A small network was shown many inputs. Here are its activations along a few directions, one row for each input.
Each table varies a few parts of the input and shows all the possible inputs, shuffled.
Descriptions start from the smaller parts, as in this example, which fits no table here: one of 3 separate values, together with either a single point or one of 9 places around a ring or (one of 6 places along a line, together with one of 8 places around a ring).
Shared parts are said once, and a part with two or three values counts as separate values.
In the rows, 128 means zero.

A family of inputs:
r1: [141 140  33  95 168 126 117  88 171 207  87 111 132 165 113  76 115]
r2: [ 87  77  60 167 144  88 110 171 187 144 127  66 121 169 138 136  87]
r3: [193 143 147 179 109 210 128 156 164 154  96 141 144  44  92 108 109]
r4: [147 135  43  71 185 136 122  69 136 187 105 105 128 177 128  75 148]
r5: [101 120 104  45 147  80 147  79  90 133 132 119 119 218 149 107 165]
r6: [127 163 247 108 110 121 135 128  73  69 162 178 127 100 140 142 162]
r7: [120 123  72  43 172 120 157  54 112 169 141 125 118 194 138  87 149]
r8: [ 84 131 111  56 141  65 146 111  96 107 170 123 116 233 155 137 153]
r9: [107 157 236 147  89 123 136 143  70  72 163 176 123  97 158 164 134]
r10: [193 174 162 130 128 201 128 120 148 168  83 155 150  41  94 106 122]
r11: [109 117 174 207  85 143 119 166 129  54 124 138 131  62 132 180 100]
r12: [170 130 144 211  84 179 126 165 171 127 108 120 133  39  87 135 110]
r13: [122  91  32 177 135  99 112 145 198 179 116  76 124 168  98 115 103]
r14: [130 123 160 206  89 169 118 181 157  86 114 118 135  45 120 164  99]
r15: [145 155 233  90 126 138 145 113  56  95 132 168 139  77 132 118 181]
r16: [117 136 195 173  89 126 111 165 102  45 150 165 120  77 147 178 125]
r17: [160 151 207  80 129 185 145  83  85 135 133 177 150  62 116 102 164]
r18: [188 170 178 108 153 200 125 102 109 152  96 155 144  52  98 104 154]
r19: [ 78  72  63 162 134  65 121 157 150 112 138  82 118 191 149 168  88]
r20: [ 77 114 107  97 130  58 139 133  95 113 174 117 116 230 171 157 128]
r21: [142 112  29 143 151 129 112 134 190 199 103  95 132 170 106  82 103]
r22: [ 79  82  78 120 121  52 117 153 126 109 163 107  95 204 155 174 118]
Question: What is each input in this table made of?
Answer: one of 2 separate values, together with one of 11 places around a ring
Question: The inputs of r10 and r1 match in every part but the choice among 2 separate values. If r12 is changed in the same way as r10 into r1, which row does it become?
Answer: r13
Question: Which other rows does r5 become when the choice among 2 separate values takes its other values? List them by row number.
Answer: r15
Question: Which other rows does r3 become when the choice among 2 separate values takes its other values? List them by row number.
Answer: r21

A family of inputs:
r23: [138  97 161 173  77 144 145 154 129  92 141 120 125  71 109 148 133]
r24: [180 115   4 141 161 165 109 123 210 245  80  85 134 135  74  70 108]
r25: [156 123 186 110  89 150 163 123 102 109 150 145 123  93 105 127 162]
r26: [119 121 150 161 127 168 114 129 120  95 117 134 145  72 138 154 104]
r27: [121 133 104 118 130  78 122 157 145 141 143 124 111 195 127 130 131]
r28: [104 157  97 114 144  95 103 136 140 146 122 129 114 189 156 131 116]
r29: [109 129  89  78 161 117 133  84 104 140 133 120 131 177 143 110 142]
r30: [157 150 177 154  72 120 127 169 126 105 149 154 111 102 109 140 144]
r31: [152 137 187 112 114 158 152 119 104 112 144 139 129  96 112 117 161]
r32: [ 85  95  65 129 153 110 108 104 130 111 107 109 119 143 154 152  95]
r33: [108 118 119  84 167 108 153  96 120 151 144 108 141 179 133 100 142]
r34: [106  70  85 147 104  98 153 141 144 123 148  87 116 159 121 140 125]
r35: [209 155  94 165 132 205 118 133 200 189  57 124 146  39  73  64 118]
r36: [141 139 201 103 138 158 150 117 100 126 135 140 155  90 124 112 142]
r37: [129  95 101  82 117  97 169 107 116 147 161 112 115 179 117 115 153]
r38: [110 152 110 129 143  85 122 150 147 150 135 124 128 194 137 121 119]
r39: [116 101 104  79 144 105 154 108 120 148 157 117 123 177 122 106 155]
r40: [141 178 170 145 118 135  97 142 116 113 118 165 135 104 136 142 122]
r41: [123 122 143 155 127 161 107 118 111  92 101 141 134  68 144 164 102]
r42: [128 122  94 121 101  75 137 158 137 138 151 124 103 189 118 132 132]
r43: [108 158  82 109 143  88  94 128 132 135 108 141 104 182 161 142 116]
r44: [133 103 166 169 107 147 135 153 135  96 133 120 134  71 117 145 128]
r45: [141 156 163 102 133 165 128  85  85 108 116 163 128  89 141 133 145]
r46: [154 162 184 150  93 131 122 169 133 118 139 154 119 103 126 129 134]
r47: [142 177 161 137 119 130  85 135 113 104 109 173 122  97 145 155 124]
r48: [144 175 191 153 112 131 114 166 127 122 130 153 137 104 126 129 128]
r49: [134 150 181 101 134 172 131  97  90 119 123 154 142  92 130 122 146]
r50: [ 98  75  92 144 132 107 139 138 144 124 142  94 126 160 135 135 111]
r51: [125 120 173 173 129 156 127 142 131 105 127 121 156  71 125 140 116]
r52: [ 84  99  79 138 156 119 118 114 136 120 120  99 132 151 147 142 104]
r53: [109 123  87  74 164 111 135  69  96 143 120 132 116 170 150 120 137]
r54: [ 88  91  97 145 155 108 133 129 153 130 134  90 142 155 141 128 101]
Question: What is each input in this table made of?
Answer: one of 2 separate values, together with either a single point or (one of 3 separate values, together with one of 5 places along a line)
Question: The inputs of r36 and r33 match in every part but the choice among 2 separate values. If r41 is changed in the same way as r36 into r33, which row does it become?
Answer: r32
Question: Which other rows does r41 become when the choice among 3 separate values takes its other values? List them by row number.
Answer: r45, r47
Question: A walk changes only the place on the line of 5. It starts at r23 and steps to r44. List the rest of the walk in order.
Answer: r51, r26, r41

A family of inputs:
r55: [159 168 199  73  89 135 155 147 119 104 128 184 112  73 108 116 165]
r56: [102 131  84  57 178  92 146  91  86 176 135 120 171 192 118  86 138]
r57: [128 164  88  45 117  96 148 137 134 158 144 153 102 190 116 118 145]
r58: [105 110 106 130 116  87 110 180 154 129 184 110 105 203 139 162 129]
r59: [114 100 177 239  91 110 124 116  93  56 133 121 121  92 157 161 117]
r60: [157 150 197 101 136 173 165  67  70 120 126 144 148 103 126  98 166]
r61: [ 80 131  73  84 186 111 114 101 121 129  99 108 140 176 156 130 111]
r62: [147 124 205 139  84 163 109 184 148  74 182 144  92  94 132 179 159]
r63: [155 101  25 153 151 138 107 150 218 218  84  90 138 119  87  84  92]
r64: [109 137 196 166 149 133 121  70  90 103 113 151 145  89 175 122 115]
r65: [205 157 119 193 116 234 114 141 185 161  73 115 138  36  81 107 110]
r66: [ 75  63  67 158 121  63 124 151 118 107 135  96 125 168 142 174  90]
Question: The inputs of r60 and r56 match in every part but one. If r65 is changed in the same way as r60 into r56, which row does it become?
Answer: r63
Question: What is each input in this table made of?
Answer: one of 2 separate values, together with either a single point or one of 5 places around a ring
Question: Which other rows does r66 become when the choice among 2 separate values takes its other values? List them by row number.
Answer: r59

A family of inputs:
r67: [115 112  58 111 163 137 115  86 131 146 107 123 121 136 135 132 125]
r68: [109  94  99 116 128  88 142 153 125 129 136 105 138 181 132 135 136]
r69: [131  98  77 123 120 132 158 125 140 149 146  95 119 157 101 104 141]
r70: [147 175 207  56 118 134 156  93  64 123 152 198 124 140 125 108 192]
r71: [151 140  74 138 118  95 124 142 170 155 113 129 122 161 112  98 128]
r72: [110 120 191 150 132 125 120 126 116  80 149 132 142 102 144 131 133]
r73: [107 139  63 125 142 101 116 100 140 129  93 133 118 149 137 132 116]
r74: [124  96 101 111 139 125 155 128 134 159 124  84 132 165 115 120 119]
r75: [ 89  84  85 121 141  90 134 110 104 113 120 107 125 162 145 164 133]
r76: [134 146 172 144 104 131 127 169 129 104 146 157 127 116 115 157 112]
r77: [ 99 137 107 133 152 104 110 141 130 123 150 122 120 193 159 138 116]
r78: [118 117  97 120 177 128 106 114 129 173 118 116 146 157 131 105 110]
r79: [136 179 186 157 130 142 107 122 135 116 102 139 138  87 140 116 116]
r80: [174 135 150 139 114 162 130 135 154 149 125 146 126  64 101 113 127]
r81: [137 114 168 147  98 119 134 154 137  96 161 132 123  91 107 135 153]
r82: [141 131 140 132 142 179 108  93 118 125  99 138 132  62 132 137 136]
r83: [137 116  88 114 154 131 118 124 146 179 104 109 138 163 113 114 126]
r84: [130 126  89 139 104  90 132 151 163 141 150 126 116 185 126 135 125]
r85: [111  99  93 123 112  84 144 147 145 139 153 101 110 158 121 125 143]
r86: [123 140 153 143 108 144 109 130 102  81 132 153 104 103 149 175 116]
r87: [160 169 163 144 111 139 125 155 145 124 104 150 128  80 116 122 119]
r88: [169 172 160 155  94 135 124 150 157 129 112 143 117  76 102 121 136]
r89: [131 149  84 120 136 106 123 150 151 159 105 122 111 157 129 109 119]
r90: [136 164 128  19 146  96 158  89  69 153 158 149 108 201 147 101 174]
r91: [159 108  74 126 135 123 121 122 159 182 122 116 139 155  97 103 124]
r92: [128 101 152 130 119 167 146 106  85 104 113 122 132  79 127 139 108]
r93: [111 154 101 129 156  98 109 118 155 142 109 125 133 162 144  99 104]
r94: [117 129  96 124 122  97 125 155 139 136 139 122 126 198 129 149 119]
r95: [138 162 137 140 120 154 102 110 116  98  98 149 127  73 129 141 134]
r96: [157 112 159 146  86 163 162 135 137 125 135 124 137  80 110 110 131]
r97: [122 130 172 138 138 171 143 115 118 105 136 117 165  87 124 125 129]
r98: [145 156 164 154  82 137 117 160 140 110 164 146 106 103 112 155 141]
r99: [104 102 161 142 115 122 128 117  99  88 119 135 120  79 151 155 137]
r100: [104 102 112 117 159 121 143 103 129 142 133  94 151 167 132 108 102]
r101: [147 133 170 143 157 168 110 128 110 141 115 143 157  86 129 115 111]
r102: [122 112 178 140 102 123 139 159 116 106 142 132 122  89 134 137 135]
r103: [ 94 128  73 114 124 111 105 115 123 119 133 124 109 172 157 163 124]
r104: [121 150 195 165 127 129 110 152 107 105 143 145 133 125 146 155 112]
r105: [147 119 168 134 116 169 151 129 132 113 134 115 140  85 111 125 134]
r106: [ 95  91  68 102 141 136 137  87 117 130 121 100 126 144 138 130 129]
r107: [ 86  98 114 127 153  88 131 138 119 123 142 110 132 171 164 121 123]
r108: [162 138 151 124 139 182 123 138 143 131 117 147 138  76 109 118 128]
Question: The inputs of r99 and r75 match in every part but one. If r79 is changed in the same way as r99 into r75, which row does it become?
Answer: r93
Question: The inputs of r96 and r69 match in every part but one. If r101 is changed in the same way as r96 into r69, which row does it become?
Answer: r78
Question: What is each input in this table made of?
Answer: one of 2 separate values, together with either a single point or (one of 4 places along a line, together with one of 5 places around a ring)

A family of inputs:
r109: [112 141 128  77 166 107 128  89 107 159 132 135 141 174 146 101 143]
r110: [149 160 189 161  70 134 117 157 112  94 144 168 101  81 127 164 139]
r111: [129 148 102 100 104  81 131 146 117 138 169 148  98 200 133 130 154]
r112: [112 117 128 111 121  89 152 159 136 140 169 111 131 192 126 121 137]
r113: [131 151 206 138 135 177 108 118 110 101 113 152 147  50 141 128 126]
r114: [139 134 218 144 122 191 143 122 104  94 129 143 155  42 123 129 128]
r115: [126 163 114  66 162 108 129  93 101 143 119 148 127 182 145 109 145]
r116: [118 122 139  81 154 128 159  99 114 141 151 113 148 158 122 100 151]
r117: [129 102 124 104  98  75 162 150 121 126 169 124 115 184 116 123 153]
r118: [ 96 126  68 151 143  88 107 143 154 114 114 113 109 182 155 151  96]
r119: [130 110 131  70 123 119 166  90  93 138 150 133 128 150 115 103 167]
r120: [128 152 203 179 109 135 105 164 138  94 136 142 135  78 136 148 123]
r121: [153 159 195 122 107 183 121 112  95  95 127 173 129  47 127 144 142]
r122: [ 91  79  90 159 131  95 134 152 157 125 141  74 128 158 135 147  93]
r123: [154 119 205 135 104 181 152 120  94  81 134 154 141  28 118 133 150]
r124: [107  67  82 112 145 138 144  94 113 120 115  99 134 122 123 132 124]
r125: [150 116 203 174  69 141 150 164 112  81 150 155 123  63 109 153 138]
r126: [ 97  78  96 121 166 144 140  95 121 131 112  87 148 138 138 132 107]
r127: [200 150  63 118 138 156 133 137 201 242  95 112 128 143  71  51 140]
r128: [120 165 112 100 130  69 126 145 130 142 139 141 104 211 143 128 139]
r129: [101 128  69 113 172 129 107  86 126 127  89 119 132 147 156 130 109]
r130: [171 109  15 166 153 170 111 131 227 216  71  86 132 110  82  80  89]
r131: [146 179 197 127 119 171 112 112 102  94 105 173 137  57 147 135 128]
r132: [107 110  67 144 117  94 112 139 144 119 134 106  95 168 138 157 117]
r133: [110 131 119 115 144  69 123 153 133 144 151 124 126 208 140 120 131]
r134: [228 179 145 194 101 212 108 167 182 178  76 133 150  16  59  83 125]
r135: [ 97  73  72 151 105  98 137 148 147 115 145  95 115 144 123 147 115]
r136: [136 131 216 179  93 145 141 168 128  92 151 134 141  72 120 156 123]
r137: [139 179 191 161  97 130 108 162 124  94 116 166 117  91 137 159 120]
r138: [ 87  97  79 120 189 128 105  91 125 141  99 101 148 145 152 128 103]
r139: [136 143 113  62 142 117 136  91  90 143 142 149 116 175 131 118 160]
r140: [110 111  71 106 143 134 115  80 107 134 111 125 119 139 141 139 119]
r141: [ 83  95  76 163 153  88 102 148 160 126 125  89 128 172 148 143  93]
Question: What is each input in this table made of?
Answer: one of 3 separate values, together with either a single point or (one of 2 separate values, together with one of 5 places around a ring)
Question: The inputs of r115 and r131 match in every part but the choice among 3 separate values. If r109 is changed in the same way as r115 into r131, which row does it become?
Answer: r113
Question: Which other rows does r117 become when the choice among 3 separate values takes its other values? List them by row number.
Answer: r125, r135
Question: Which other rows agree with r130 in the choice among 3 separate values? List them by row number.
Answer: r118, r122, r124, r126, r129, r132, r135, r138, r140, r141

A family of inputs:
r142: [112 125 129  93 135  96 136  95 106 138 148 147 115 166 150 123 139]
r143: [153 124 102 122 142 136 126 113 151 173 106 125 129 125 115  96 128]
r144: [100 124 122 122 119 106 135 142 119 105 150 121 113 172 147 162 120]
r145: [127 153 246 128 105 138 130 143  79  59 146 171 135  75 147 157 150]
r146: [128 115  92 181 134 136 109 140 162 131  99  99 132 112 125 129 101]
r147: [181 140 198 167  94 207 133 135 124 113 116 153 141  14  99 130 131]
r148: [155 142 102 139 112 121 137 156 163 159 112 122 125 130  99 104 124]
r149: [ 85 100 123 139 128 104 121 128 124  99 156 118 114 155 160 163 115]
r150: [134 136  85  98 164 156 126 102 145 160 100 114 146 120 111  91 130]
r151: [143 129  92 166 124 135 124 146 151 146  98 107 132 127 113 128 103]
r152: [ 96 124 110  73 159 114 135  88  98 122 147 124 136 163 138 114 151]
r153: [123 124 134 109 121  87 124 149 116 130 160 135 118 176 133 140 144]
Question: What is each input in this table made of?
Answer: one of 2 separate values, together with either a single point or one of 5 places along a line
Question: The inputs of r151 and r144 match in every part but the choice among 2 separate values. If r143 is changed in the same way as r151 into r144, which row does it become?
Answer: r142
Question: Which other rows does r146 become when the choice among 2 separate values takes its other values? List them by row number.
Answer: r149

A family of inputs:
r154: [145 137 127 129 122 125 139 138 141 147 128 124 130 135 111 106 136]
r155: [123 129 132 131 121  98 121 148 130 129 143 132 123 151 131 133 131]
r156: [138 131 103 135 140 142 115 129 151 151 113 119 132 123 120 117 120]
r157: [113 119 115 138 122 108 131 143 139 120 130 117 122 143 133 136 119]
r158: [108 102 102 148 129 115 124 139 140 120 127 107 126 137 133 143 110]
r159: [139 137 125 112 139 139 132 111 125 149 124 131 133 132 124 112 134]
r160: [138 119  91 143 133 146 120 124 152 145 108 114 126 115 117 122 115]
r161: [111 123 134 114 126 105 138 125 112 118 143 130 125 154 139 136 131]
r162: [133 135 122  95 143 140 132  96 115 137 123 135 127 133 129 114 142]
r163: [100 123 132  99 141 106 131 110 100 110 144 132 125 160 150 140 136]
r164: [159 155 226 163  92 182 125 144 104  82 125 168 139  24 120 150 133]
Question: What is each input in this table made of?
Answer: either a single point or (one of 2 separate values, together with one of 5 places along a line)
Question: Which other rows does r161 become when the choice among 2 separate values takes its other values? List them by row number.
Answer: r159
